Each row below is a small network's average activation on inputs in which a field has the value named, seen along a few directions.
Values that are neighbours, or in one group, have similar rows; names and order tell nothing.
In the rows, zero is written as 500.
Random noise pushes rows far along 3 fixed directions. That doesn't count. These rows show it; they differ only by the noise:
[512 407 659 365 466 544 486 406 607 512 539 407 407 413]
[462 459 574 414 528 493 436 385 537 532 582 500 400 422]
[461 509 474 441 565 411 276 418 358 419 693 542 507 434]
[572 390 685 345 421 543 472 462 575 424 545 339 480 420]
[453 543 490 570 589 429 695 437 579 645 446 650 331 502]


Values of VEMO:
zomut: [640 458 610 430 442 447 551 564 535 392 494 396 580 450]
fal: [597 564 393 595 540 542 573 641 292 404 265 589 635 581]
vuf: [561 492 548 370 464 451 525 668 479 408 534 385 552 484]
kur: [474 553 392 627 514 628 326 498 601 580 574 598 555 512]
kivan: [339 576 579 411 522 466 438 378 440 515 555 470 387 467]
suv: [357 556 374 541 653 642 413 489 454 699 399 697 455 431]
fofe: [551 462 488 652 439 551 710 689 384 571 249 542 550 589]
sedip: [483 496 272 715 477 396 176 557 282 301 634 684 759 635]
tubob: [533 484 491 516 558 452 857 603 776 656 353 491 347 577]
lik: [371 563 457 502 520 443 677 311 656 616 506 486 377 513]
voze: [493 530 383 699 449 631 819 488 776 862 309 596 309 619]
samu: [405 525 634 518 519 525 767 286 706 668 409 480 289 494]
The values of VEMO form 4 separate groups.
Which other values are in the same group as samu? Give them in the order they are listed. -> kivan, lik
Which other values are in the same group as zomut? Give them in the order they are listed. -> vuf, tubob
Which other values are in the same group as sedip? Give them in the order they are listed. -> kur, voze

Values of VUPE:
nedub: [513 533 444 612 320 661 512 648 432 496 479 493 579 529]
piga: [335 501 390 526 580 658 225 268 369 658 522 715 448 454]
fof: [458 451 592 458 645 482 450 536 391 532 418 367 456 530]
dosop: [564 623 354 737 485 501 532 715 491 482 401 581 557 674]
zud: [468 473 461 396 599 514  88 317 517 455 835 488 587 349]
gom: [366 611 270 665 592 252 644 366 596 638 600 807 413 527]
gis: [862 491 502 604 307 480 386 788 438 105 530 270 787 562]
sir: [499 529 562 503 529 301 638 590 382 332 518 474 575 536]
kot: [572 470 493 513 548 500 663 624 388 642 359 667 464 534]
nol: [441 512 556 395 564 475 886 517 585 588 292 562 355 505]
vob: [381 720 286 622 639 210 619 388 389 495 569 649 456 561]
The values of VUPE form a ring.
Going along VUPE from fof by way of its neighbour nol, in what order are piga, zud, sir, kot met? -> sir, zud, piga, kot
Which values are neighbours of dosop? Give them in the order they are listed. -> nedub, gis

Values of DOS:
bufo: [526 499 679 416 513 424 734 438 543 394 458 368 457 416]
naro: [464 447 647 458 334 659  95 595 189 226 555 283 785 449]
mitel: [441 385 787 321 440 703 292 277 726 633 922 196 529 382]
vulu: [454 384 413 596 414 597 450 588 569 544 461 454 548 540]
pil: [361 348 292 476 645 753 436 416 696 898 409 688 357 282]
zonim: [495 495 557 355 664 461 358 463 376 553 450 651 348 397]
bas: [615 545 655 229 498 481 684 411 493 454 444 432 446 372]
vusu: [387 418 591 414 513 596 403 320 507 576 290 470 356 470]
rukon: [580 447 452 554 439 494 330 487 698 528 548 669 443 610]
dep: [443 534 541 482 257 489 361 435 636 353 598 306 533 711]
mape: [486 546 408 456 614 356 495 445 433 471 760 475 436 407]
The values of DOS form a ring.
Going along DOS from rukon by way of its neighbour vulu, in what order are bufo, zonim, vusu, mape met? -> vusu, zonim, bufo, mape
What is the length, in steps, of the shortest route from naro to mitel? -> 5
